A small network was shown many inputs. Here are its activations along a few directions, one row for each input.
In each table, some parts of the input vary, and every possible input appears once, in random order.
Descriptions start from the smaller parts, as in this example, which fits no table here: one of 3 separate values, together with either a single point or one of 11 places along a line or (one of 6 places along a line, together with one of 8 places around a ring).
Shared parts are said once, and a part with two or three values counts as separate values.

Other details of the inputs shift rows strongly along two fixed directions, in all tables alike. That doesn't count.

A family of inputs:
R1: [  1  -6  31   9 -14  16  23  10   4  17  -1  11]
R2: [ -9   2 -44 -14  22 -11 -38 -15  -1 -22   2  -8]
R3: [ 38  28  14 -21 -82  -6  41  73  13   2  -5 -17]
R4: [ 13   3  19  -2 -13  -3  20   7 -22   5  -4   0]
R5: [ 21  42   2 -14 -74  -3  23  69  42   5  15  -9]
R6: [ -6 -37  67  28  39  11  36 -51 -66  27 -22  14]
R7: [ 1 -3 30 16 -3 12 23 -7 -9 16 -2 17]
R8: [ -2  -1 -27  -4  34 -12 -27 -16 -10 -17   6   0]
R9: [ -6   4 -40  -6  31 -23 -29 -17   6 -25   6 -11]
R10: [ 22  40   7 -13 -85   3  22  69  37   9   6 -11]
R11: [ 14  -2  33   3 -11   1  33   2 -25  15  -4  -3]
R12: [  8  13 -37 -11  10 -21 -26   9  13 -19   8 -13]
R13: [ -1 -49  68  32  43  28  28 -54 -77  26 -29  19]
R14: [ 24  20  17  -5 -57  -3  34  45   2   8 -11 -24]
R15: [ 17  12  21   0 -49   8  33  37  18  12  -2   4]
R16: [ 20  33   5  -4 -84   6  28  71  41   8  11 -13]
R17: [  8 -46  74  28  30  19  39 -36 -59  28 -29  15]
R18: [-17  -2 -51 -17  40 -22 -38 -21  11 -24   2 -10]
R19: [-21  -8 -22   2  22   2 -21 -14  21  -7  10  12]
R20: [-23   2 -28  -2  24   4 -34 -20  18  -8  11   6]
R21: [-26  -3 -33   2  29   6 -39 -21  21 -10  13   6]
R22: [-25  10 -42  -9  26 -10 -44 -17  24 -14  18   9]
R23: [ -8  -7 -33  -1  32 -13 -30 -25  -1 -21  -3 -13]
R24: [ -3   0 -42  -7  27 -13 -40 -12   6 -21   2 -14]
R25: [ -8   2 -41 -14  19 -10 -31 -14   4 -16   5 -14]
R26: [ 31  10  32 -10 -57   1  48  46  -4  15  -8 -14]
R27: [ -4  -1 -38 -11  24 -19 -26 -10  11 -24   0 -12]
R28: [ -9 -45  87  44  25  41  46 -55 -59  42 -26  34]
R29: [ 12  21  18   4 -55   4  31  49  25  13  12  -1]
R30: [-27   0 -43 -11  36  -4 -45 -22  28 -17  15   9]
R31: [-19   5 -32 -12  13  -4 -32  -9  26 -11   9   9]
R32: [ -4  -4 -43 -15  31 -13 -36 -10   4 -25   3  -5]
R33: [-13 -34  70  36  28  28  29 -39 -41  34  -7  29]
Description of these inputs: one of 3 separate values, together with either a single point or one of 4 places along a line or one of 6 places around a ring.
Changing only the choice among 3 separate values turns R32 into R8. The same change can be made to R18. Which row results?
Answer: R6
Which other rows does R7 become when the choice among 3 separate values takes its other values? List them by row number.
Answer: R15, R28
List by row number the other rows that have the choice among 3 separate values in common with R25.
Answer: R2, R10, R13, R14, R16, R20, R21, R23, R24, R28

A family of inputs:
R34: [  5 -11 -32 -16  32 -24 -18 -22 -15 -25 -14 -17]
R35: [-20 -24  -7  13  40   8 -21 -35   2  -1  -3   6]
R36: [ 19  19  27   6 -57   5  39  45  11  17   3   0]
R37: [ -7  11 -32  -5   1  -3 -25   7  24 -12  15   0]
R38: [ -4  26 -42 -21 -13  -7 -27  18  34 -13  20  -1]
R39: [-28 -39  13  16  62  13 -14 -58 -20   6 -11  22]
R40: [ -4  31 -45 -22 -18 -14 -22  23  36 -16  21  -3]
R41: [ 15  21  29  -2 -47  -1  37  39   8  14   1  -1]
R42: [ 31  -4  29  -3 -24  -8  45  22 -34   5 -18 -21]
R43: [ -9   9 -28   1  11   1 -27  -7  22  -8  14  -1]
R44: [ 19  22  33   5 -52   2  39  40  11  17   4  -9]
R45: [ -2  22 -41 -22 -19  -5 -26  28  39 -17  15  -3]
R46: [-17  -4 -11  14  28   1 -16 -30   1   0   8   9]
R47: [-24 -42  24  11  55  18  -6 -55 -29  15 -10  23]
R48: [ 42  21  23 -11 -48 -16  39  51 -18   4  -7 -29]
R49: [-11  12 -25  -7   3 -15 -20   3  20 -11  15  -3]
R50: [ 19   2 -16  -8  10 -22  -8   5 -18 -14  -6 -17]
R51: [ -4  12 -35  -5  -6  -2 -26  14  35 -17  12  -7]
R52: [-14   4 -23  -2  18   1 -22 -12  11  -9   9  10]
R53: [ 11   3  30   3 -31  13  25  24   5  14  -7   8]
R54: [-13  14 -28  -5   9  -8 -18  -3  18 -10  10   6]
R55: [ -7 -47  79  38  21  35  39 -40 -50  35 -22  29]
R56: [-23  -6  -8  -3  35  -6 -19 -33  -6  -2  10  12]
R57: [-14 -22   3   8  23  10  -8 -19   0   1  -6   6]
R58: [ 28 -12  31   0  -5  -5  29   2 -38   1 -25 -11]
R59: [ 13 -18  54  18 -28  28  31  -6 -50  24 -32  -9]
Describe the family of inputs behind these rows.
Answer: either a single point or one of 5 places around a ring or (one of 4 places along a line, together with one of 5 places along a line)
A walk changes only the place on the line of 4. It starts at R40 and steps to R54. List the rest of the walk in order.
Answer: R36, R46

A family of inputs:
R60: [ 30  -8  47   8 -33   7  48  27 -18  15 -18  -2]
R61: [  8  21 -57 -32 -23 -25 -20  36  38 -27   7 -21]
R62: [-30 -36  -7  21  87   2 -35 -80 -46  -6  -4  12]
R63: [ 15  29 -51 -24 -21 -27 -20  36  43 -29   7 -30]
R64: [ -3   0  67  32 -43  37  51   2  -4  38  -2  28]
R65: [ 30  -2  58  14 -41  14  51  23 -36  26 -14  -2]
R66: [ 27  -4  44  12 -32   5  49  28 -14  15 -15  -8]
R67: [  3  11 -19   1   0 -11 -14   4  -2 -11   6 -17]
R68: [-15  24 -45 -16 -26   5 -38  38  70 -14  21   3]
R69: [  7 -13  46  11   1  10  25 -16 -40  18 -17  -2]
R70: [-36  -1 -27  10  29  13 -42 -31  24  -2   9  30]
R71: [-28 -36 -11   9  81   6 -36 -77 -45  -7  -6  18]
R72: [-23 -33  -6  10  84   8 -37 -75 -45  -5  -6  18]
R73: [-20 -45  -6   9  88   2 -31 -74 -35  -9 -10  19]
R74: [  0  32 -57 -30 -20 -22 -29  28  26 -24  12 -24]
R75: [ 11  30 -62 -20 -22 -31 -24  42  47 -32  12 -31]
R76: [ 10 -26  45   8   6  13  34 -12 -33  13 -22  11]
R77: [  4  -7  77  19 -52  37  53  30   9  42   1  20]
R78: [ -9  30 -14 -14   9 -30  -2  11  25  -5  34  19]
R79: [-49 -22 -17  20  64  20 -35 -61  13   7  21  28]
R80: [ 31   6  58  12 -46   8  49  26 -27  27 -15 -11]
R81: [  6  31 -56 -30 -30 -21 -27  35  28 -24  13 -22]
R82: [  4  28 -67 -36 -22 -28 -26  38  47 -32   8 -27]
R83: [ 27  -9  59   6 -38   6  57  21 -22  23 -22  -9]
Describe the family of inputs behind these rows.
Answer: either a single point or one of 5 places around a ring or (one of 2 separate values, together with one of 9 places around a ring)
Which other rows does R67 become when the place on the ring of 9 takes its other values? List them by row number.
Answer: R62, R65, R69, R71, R72, R74, R80, R81
